These are the activations of a small neural network, seen along a few directions. Each row is one input.
In each table, some parts of the input vary, and every possible input appears once, in random order.
Descriptions start from the smaller parts, as in this example, which fits no table here: one of 5 places around a ring, together with either a single point or (one of 2 separate values, together with one of 4 places along a line) or one of 9 places around a ring.
Shared parts are said once, and a part with two or three values counts as separate values.

Other details of the inputs shift rows strongly along two fixed directions, in all tables alike. That doesn't count.
To show where, the next rows are all for the same input, with only those details redrawn:
[ 45 -44 -14 -18  14  21  20  22  17  16 -16  10  27  -4]
[ 50 -70 -13 -27  10  34  36  30  34  12 -14  11  19 -13]
[-29 -47  51 -11 -43  56  53   1  24 -54   9   9 -77 -52]
[  1  48   7  22  11 -13 -33 -14 -39   6 -12   7  16  14]
[-24  33  30  19 -12   6 -12 -17 -29 -22  -3   7 -27  -9]
[ 28 -71   6 -26  -8  45  48  24  35  -9  -7  11 -11 -28]
[-36   1  47   9 -34  31  19 -13  -8 -45   4   7 -62 -32]

A family of inputs:
x1: [ 62   7 -49  -7  45 -14  12  28  21  51  14  -6  32  16]
x2: [ 23 -48 -29 -22  17 -21  25  26  38   1 -16   0  40  24]
x3: [-34  29  13  26 -15  15  -9 -22 -31 -14  -8  10 -23   4]
x4: [-25  38   8  11  21 -58 -29  -4 -29 -10  -6 -15  20  26]
x5: [-60  24  23   6   5 -29 -16  -9 -15 -28   3 -15 -18  21]
x6: [ 57 -50 -22 -20  21  18  18  25  20  25 -19  11  38  -1]
x7: [ 27 -47 -31 -24 -26   5  -2  18  45  37   2  -8  21 -27]
x8: [-12  18 -27   9  31 -48 -25   3 -22  16 -18  -8  48  45]
x9: [-18  39  -2  12  13 -58 -35  -3 -25 -22   2  -8  20  30]
x10: [-24  74 -29  31  24 -14  -3 -26 -23   9  34 -17  19   8]
x11: [-40  56 -10   6  -2   7   4 -26  -9  -5  13  17 -43 -16]
x12: [  6  -5   3 -11 -20 -15 -18 -12   8  16  17 -33 -15  -2]
x13: [ 33 -44 -21 -19  19  34  13  20  20  22 -16  11  26  10]
x14: [-43 -25  51  -2 -38   5  -5 -27  14 -13  42 -21 -67 -27]
x15: [ -4  52  -6   9 -21 -37 -50  -9 -18  38  16 -18  17   9]
x16: [ 49   6 -29   2  22  -6 -22  12 -10  18 -13  16  49  22]
x17: [-31 -24  35   1 -46  49  43 -14  21 -52   2  17 -67 -31]
Describe the family of inputs behind these rows. -> either one of 3 separate values or one of 4 places along a line or (one of 2 separate values, together with one of 5 places around a ring)
Which of the alternatives is x6? -> one of 2 separate values, together with one of 5 places around a ring
A walk changes only the place on the line of 4. It starts at x14 and steps to x12. List the rest of the walk in order. -> x15, x7

A family of inputs:
x18: [ 49 -35 -55 -32  42 -27  14  44  44  26   4  -1  25  17]
x19: [  0 -87  20 -15  18  21  62  25  21 -73 -28  12  11   3]
x20: [ 48  24 -35   4  44  -2 -35  -5 -26  57 -23  33  64  16]
x21: [ 48   5 -22  -9  45 -49 -33  21  -5  36  21 -24  37  47]
x22: [ 51  31 -46  17  46  -1 -22  15 -11  53 -24  32  65  15]
x23: [ 69  16 -22  18  29   2 -39   7 -24  52  -7  18  63  33]
x24: [ -2  38  24  23 -32  26  -4 -34 -18 -37   0  10 -34 -16]
x25: [ -5 -37  35   8 -44  61  51 -12  24 -52  22  19 -65 -53]
x26: [ 28 -51  19 -21   6  73  47  23  20   6  14  -1 -16 -36]
x27: [-41  37  11   7 -12 -31  15  -6  -8 -42  37 -18 -60  -5]
x28: [-69  25  -7  15 -36   1  11 -20  -4 -28  23 -22 -35  -9]
x29: [ 27 -63 -21 -19  44  -6  49  46   6 -29 -48  19  62  31]
x30: [-71  24  22   2 -49 -24 -38 -29 -14 -13  12  -5 -25 -12]
x31: [ 15 -15 -21   2  57 -25   1  36 -10 -19 -60  29  70  52]
x32: [-42  64 -16  33   8 -44 -74 -38 -51  38  -5 -27  23  42]
x33: [-48  33  25  14  -9 -13  15 -39   6 -28  36 -21 -44   0]
x34: [-79  31   4   6 -31  -4 -30 -39 -14 -16  12  -8 -38  -1]
x35: [ 32 -63  20  -9  -3  65  41  14  25   5  15  13 -17 -34]
x36: [-23  61  -8  31  -9 -60 -60 -29 -33  10  17 -27  48  21]
x37: [ -4  86   6  35  34  -6 -52 -26 -73  40 -17   0  20  15]
x38: [-14  42  39  25 -38  23 -26 -34 -36 -18 -21  11 -52  -6]
x39: [ 28 -82   0 -20  47  -1  27  35   2 -17 -63  12  48  39]
x40: [ 38 -51  -2 -35 -30  58  29   7  35  -9 -26  33 -26 -25]
x41: [ 31 -45  -9  -9 -21  55  42  27  42 -10 -10  38 -25 -32]
x42: [-77  35  -3  19 -32   0 -12 -21   4 -26  13 -11 -40  -8]
x43: [  9  80  -6  31  38  -1 -28 -24 -53  17   5  -2  36   6]
x44: [-21  78  10  26  28 -49 -51 -30 -35  34  21 -23  17  55]
x45: [ -5  42  41  23 -33  29 -25 -25 -28 -22   1   9 -40  -1]
x46: [-63  25  14  14 -54 -22   0 -13  -8 -28  24 -20 -23 -20]
x47: [ 43  20 -37  -9  20 -70 -24  25  -1  41   0 -27  71  17]
x48: [-11 -87  19 -35  16  23  50  28  21 -61 -46  31   0   7]
x49: [-31  49  15  15  -5  36  29  -6 -30 -20  11   3 -35 -36]
x50: [-30  33  43  34 -14  24 -13 -33 -41  -4   0  13 -47 -24]
x51: [ 26 -49 -48 -23  -4 -17  -1  36  46  38  -7  -4  58   2]
x52: [-33 -54  61 -25 -55  -3  18   4  30 -28  16 -32 -76 -51]
x53: [ -1  72 -10  24  31 -68 -42 -21 -33  -5  30 -27  11  34]
x54: [ 30 -62 -36 -23  11  14   3  19  36  40  10 -28  44  23]
x55: [-43 -55  49 -12 -67  21  19   4  32 -32  36 -28 -51 -35]
x56: [-24 -43  51 -18 -53   0  37   1  42 -57  39 -36 -62 -59]
x57: [ 67  40 -49   6  20  -2 -35  14  -4  40 -45  31  58  33]
x58: [ 32 -45 -13  -9 -22  51  59  22  29 -11   1  27 -17 -34]
x59: [-51  33  39  -9 -36 -42 -39 -21 -11 -19  14 -12 -40 -20]
x60: [ 16 -78   5 -37   3   0  34  24  40  -2  16 -20 -48 -13]
x61: [ 10  77   4  49   8 -18 -68 -31 -68  32 -19  20  16  28]
x62: [-42  52  31   7  -7  35  -7 -25 -36 -16   2  17 -46 -31]
x63: [ 61 -60   0 -36   5 -27  -4  41  39  35  13 -34  42   1]
x64: [ -4 -48 -19 -29  -2  14  75  15  56  -2  20 -10 -23 -12]
x65: [-63  14  37  16 -49 -27 -37 -26 -22  -4  10 -24 -32 -10]
x66: [-28  42  31  20 -34  22 -19 -32 -29 -25   0  36 -52 -19]
x67: [ 62 -26 -45  -5  30  25  36  26  12  40 -10  20  52 -10]
x68: [-10 -64  -8 -47   0  19  46   4  58   8   9   5 -31 -12]
x69: [ 34 -81   6 -20  44   6  30  43   9 -25 -41  10  54  41]
x70: [ -8  95 -14  30  33   2 -34  -5 -45  21 -13  16  21   4]
x71: [-41 -40  27 -35 -25   7  31   0  31 -47  30  -1 -93 -32]
x72: [ 47 -37 -32 -33  10 -37  -2  45  48  34  -6 -12  46  -7]
x73: [ 23   1 -59   2  28 -24 -23  -8   7  37   5 -28  74  35]
x74: [ 70 -38 -31  -1  35  29  25  10  17  32  -2  14  53 -11]
x75: [-61  35  36  15  -8 -21 -12 -38 -15   2  14 -16 -56   9]
x76: [ 21  90 -20  31  -3 -14 -35 -18 -47   8 -24  16  25  25]
x77: [ 31 -32 -52 -26  39 -10  26  27  55  44  -5   2  34  21]
Describe the family of inputs behind these rows. -> one of 6 places around a ring, together with either a single point or one of 4 places along a line or one of 5 places around a ring
Changing only the place on the ring of 6 turns x21 into x53. The same change can be made to x26. Which row results? -> x43
Changing only the place on the ring of 6 turns x31 into x39. The same change can be made to x51. Which row results? -> x65
Change only the place on the ring of 5 in x60. List by row number the other rows that result. -> x32, x52, x65, x75
Change only the place on the line of 4 in x74. List by row number the other rows that result. -> x24, x25, x43
A walk changes only the place on the ring of 6. It starts at x64 and steps to x33. List the rest of the walk in order. -> x44, x75, x68, x77
Change only the place on the line of 4 in x70. List by row number the other rows that result. -> x22, x41, x57
Which other rows agree with x76 in the place on the ring of 6? List them by row number. -> x27, x28, x29, x46, x47, x49, x58, x64, x67

A family of inputs:
x78: [-23  53  17  24 -12 -38 -57 -22 -45  -1 -17   0  17  13]
x79: [ 18 -40 -34 -25 -13   1  26  26  45  11   1   1  11  -8]
x80: [ 54  -6 -25 -10  19 -35 -24   9   1  41  -2 -15  50  23]
x81: [-45  35  18  16 -32 -18  -5 -17   1 -33  31 -11 -45 -17]
x82: [-34 -29  35  -8 -18  10  38  -7  19 -41  20 -15 -53 -14]
x83: [-21 -32  42 -11 -37  18  17 -10  18 -24  27 -14 -57 -26]
x84: [  7 -54 -34 -27  -4  18  27  16  39  27   0  -4   6  -4]
x85: [ 26 -62   2 -27  -8  18  10  19  32  11  -4  -5   2  -3]
x86: [ -1  76  13  42   2  16 -43 -30 -57   9 -11  20  13   7]
x87: [-30  28  37  22  -9  44   8 -23 -28 -25  -2  25 -59 -19]
x88: [ 31 -11 -31  -7  43 -28 -16  16   0  31 -25  -5  60  45]
x89: [ 54 -41 -10  -9  -6  56  34  18  17   6 -20  21  14 -27]
x90: [-30  59   9  20  13 -42 -43 -14 -40 -16  -8  -6   7  33]
x91: [-42  23  23   9 -34   1 -13 -26   1 -12  33 -14 -47 -21]
x92: [ 52  -5 -30  -7  28 -43 -17  19   5  31  -1 -10  57  32]
x93: [ 11 -77  -1 -23  -1  21  22  18  25   3 -16   4  13  -5]
x94: [ 53 -38 -12 -14  11  40  39  27  24   0 -18  34   0 -18]
x95: [-40  50  14  26  10 -36 -40 -23 -44 -11 -20   3  20  29]
x96: [-35  30  34   8 -28 -16  -9 -14 -10 -17  27 -23 -44 -25]
x97: [-26 -23  40  -8 -43  12  10  -3  12 -36   5  -9 -56 -25]
x98: [-41  -8  11  -6 -21   5  28  -8  22 -41  29 -10 -49 -24]
x99: [-32  68  -7  19 -14 -27 -54 -28 -29  25   6  -5   4  15]
x100: [-30  49  14  26   8 -31 -51 -21 -43   4  -6 -11   2  34]
x101: [ 20   5 -59 -10  34 -27 -10   9  10  48 -16  -3  63  35]
x102: [-33  35  29  30 -11  43  21 -21 -28 -42  -8  21 -33 -14]
x103: [-26  49  21  24  -8 -28 -61 -25 -44   6 -11   3  16  18]
x104: [-37 -21  37   0 -41   5  14   2   8 -50  -2   7 -39 -25]
x105: [-21 -19  32  12 -27  73  42  -8  -2 -36   1  20 -51 -36]
x106: [-12  80   8  35  31   1 -24 -26 -54  -2 -19  28   0  22]
x107: [ 18 -48 -15 -26  24  -2  38  26  36  14  10 -19  15  -3]
x108: [-24  52  14  25  11 -38 -44 -28 -42   9  12 -18   1  30]
x109: [ 16 -49 -32 -24  16   5  35  14  45  14  10 -10  16   0]
x110: [  8 -34 -40 -27   5   0  26  19  35   8  -1   1  16   1]
x111: [-40 -26  33  -7 -21  15  29  -1  16 -21  32 -23 -58 -30]
x112: [-32 -20  32  -9 -20   3  32  -4  14 -50  23 -12 -54 -17]
x113: [ 56 -42  -6 -18   4  49  33  17  20  12 -20  28  -3 -26]
x114: [ 25 -48  -5 -28   2   8  17  21  34  26  19 -19   5 -17]
x115: [ 32   8 -50 -10   6 -25 -25   7   8  52 -11  -5  52  15]
x116: [-55  16  32  10 -18 -10  -7 -14 -22 -50  -7   6 -26  -5]
x117: [-34  62  -7  27   7 -34 -44 -31 -31  16  19 -16   3  21]
x118: [ 29 -46 -23 -25 -11   5  19  13  44  19  15 -14   6 -20]
x119: [ 59  16 -41  -1  60   4  -4  17 -18  29 -31  34  56  27]
x120: [-32 -18  38  -3 -38   4  16   6  15 -49   7  -5 -55 -18]
x121: [ 13  57 -19  16  27 -62 -42   6 -25  29   9 -17  46  28]
x122: [ 65  15 -39  13  30  10  -5  20 -13  26 -28  25  68  17]
x123: [ 58  17 -45   9  48  11  -2  16 -21  23 -30  26  75  27]
x124: [ 52 -45  -3 -18  10  57  27  14  20  20 -14  31  -2 -21]
x125: [ 19 -40 -17 -27  22  -8  32  29  30   5  13 -16  14  -6]
Describe the family of inputs behind these rows. -> one of 6 places around a ring, together with either one of 2 separate values or one of 6 places along a line
Changing only the place on the ring of 6 turns x118 into x98. The same change can be made to x80. Which row results? -> x112
Changing only the place on the ring of 6 turns x113 into x119. The same change can be made to x115. Which row results? -> x110
Which other rows agree with x86 in the place on the ring of 6? List them by row number. -> x83, x85, x91, x99, x103, x114, x124
Change only the place on the line of 6 in x104. List by row number the other rows that result. -> x79, x81, x92, x120, x121

A family of inputs:
x126: [-12  44  31  33  -7  -1 -26 -17 -46 -21  -7   5  -9   6]
x127: [ 17 -24 -44 -21   4 -11   5  11  40  35  16 -19  28   4]
x128: [ -9   1   2  -7   3 -29  -6  -1  10   0  18 -21  -7  11]
x129: [-36  40  14  15   7 -43  -5  -9 -18 -29  14 -19  -3  16]
x130: [-41  44  10  18  17 -26   0  -9 -28 -35   7 -10  -7  13]
x131: [  4 -14 -34  -9  -4  -5  25  10  35  11  23 -10   2 -13]
x132: [ 21  32 -35   4  40 -10  -5   3  -8  31   0   7  33  18]
x133: [-31  28  32  16 -25 -21 -46 -16 -38 -15 -23   9   2   9]
x134: [-54 -57  39 -17 -50  13  21   0  23 -49   1  -7 -57 -18]
x135: [ 29 -84  20 -27 -13  26  29  27  31  -6  -7  -1   6 -22]
x136: [-28 -14  61   9 -38  33  10  -6  -6 -53   7   3 -63 -32]
x137: [ 26   8   5   9  15  15   1  -5 -10   5  -3  19   3   3]
x138: [ 60 -32 -44 -24  56   2  26  26  22  32  -7   8  48  18]
x139: [ 32  -6  -7  -2  -6  28  11   7   6  17  -1   9   0 -17]
x140: [ 11 -96  13 -37 -56  65  59  18  62  -4  18   1 -44 -65]
x141: [ 68  17 -57   2  25   6 -21   3  -3  62 -14  10  73  13]
x142: [ 65  19 -47   2  39   6 -12  11  -8  57 -23  13  64  27]
x143: [ -6  -3  -6   7  19  15   5   2 -15 -11 -36  28  12  17]
x144: [-38  78   0  36   0   9 -20 -38 -41   4   6  11 -12   1]
x145: [-17  32 -17  10   7  15  15 -12  -1   1  15   5 -12 -11]
x146: [-40 -33  43   2 -16  52  55  -4   5 -58   3  10 -60 -31]
x147: [ 23 -66   6 -16  -4  46  42  17  25 -22 -31  34   1 -11]
x148: [ 18  -7 -52 -16  21   4  27  11  26  21  10  -3  27  -4]
x149: [-32  55   0  12  -3 -36  -6 -12  -9  -6  22 -16 -17   2]
x150: [ 26 -24 -21  -9  46   4  29  22   8   3  -8   4  36  15]
x151: [ -1  28  -6  20  -9  32   3 -17  -7   7   8  19 -11 -14]
x152: [ 30 -72   3 -19 -17  46  37  23  25 -18 -33  23  -1 -18]
x153: [-33  67  23  23 -18 -35 -57 -31 -36  16  12 -17 -18   2]
x154: [-17   3  -8  -3 -23 -10 -16 -14  10  18  23 -20  -7  -4]
x155: [ 37   2 -13   3  16 -13 -40  11 -22  18 -43  21  56  29]
x156: [ 41   6  -5  -3  14 -25 -39   5 -17  38  -8  -1  44  17]
x157: [ 35 -50 -52 -29  42  -8  28  37  26   9 -29  11  59  27]
x158: [ 28 -19 -31 -21  36 -11  25  20  19   8   5  -4  22  10]
x159: [-25  29 -10   8  10 -52 -41  -5 -18  -1 -17  -7  31  43]
x160: [ -9  36 -11  10   1 -40 -45  -9 -18  35  13 -20  15  23]
x161: [-48  47  34  23 -23 -39 -62 -30 -45 -14 -19  -4  -7  16]
x162: [-32  77  21  37  15  -9 -28 -32 -54 -12   0  11 -22  17]
x163: [ 68 -45 -31 -27  11   2  -5  31  23  61 -10   0  55  -1]
x164: [  2 -79 -14 -30  -7   3  49  32  52 -29 -10   3   2  -7]
x165: [ -4 -18 -12  -8  20  10  23  11   3 -19 -22  20  12  10]
x166: [ -1   9  24   6 -28  24  -8  -3  -2  -5   9   7 -39 -25]
x167: [ 31   6   5   7   2  12  -5  -2 -14   7  -4   8   1  -1]
x168: [-36  44   5   9 -11 -34 -26 -16  -7   5  20 -23 -17   8]
x169: [-15 -14  12   0   1 -26 -14   2  -3  -3   7 -22   6  18]
x170: [ 52 -22 -22 -10  36 -39 -37  18  -3  49 -20 -16  75  32]
x171: [-42 -18  44 -10 -39  -2   5 -17  12 -34  29 -21 -65 -21]
x172: [-18  38  30  15  -9 -34 -47 -25 -28   5  10 -16 -18   5]
x173: [  0  21  15  17   9  16   5  -6 -25 -17 -14   9   0  10]
x174: [-14  77  36  34  -7 -19 -57 -29 -54  -8   5   3 -20   7]
x175: [-45 -47  38 -15 -30   8  36   3  33 -51  21 -24 -54 -19]
x176: [ 44  26 -29   4   8   1 -32  -1  -9  45  -7   8  45   5]
x177: [ 11 -51 -25 -31   6  26  62  28  50  -5  15  -3 -20 -24]
x178: [-33 -32  29 -12 -57  30  17 -13  31 -13  25 -14 -66 -50]
x179: [-19  17   9  12  -1  31  19  -6  -6  -9   2  14 -38 -16]
x180: [-43  -7  28  -2 -26  -4  35  -5  21 -50  33 -13 -66 -28]
Changing only one part turns x177 into x132. The same change can be made to x158. Which row results? -> x138
Changing only one part turns x143 into x147. The same change can be made to x144. Which row results? -> x151
Describe the family of inputs behind these rows. -> one of 5 places along a line, together with one of 11 places around a ring
A walk changes only the place on the line of 5. It starts at x159 and steps to x175. List the rest of the walk in order. -> x128, x168, x127
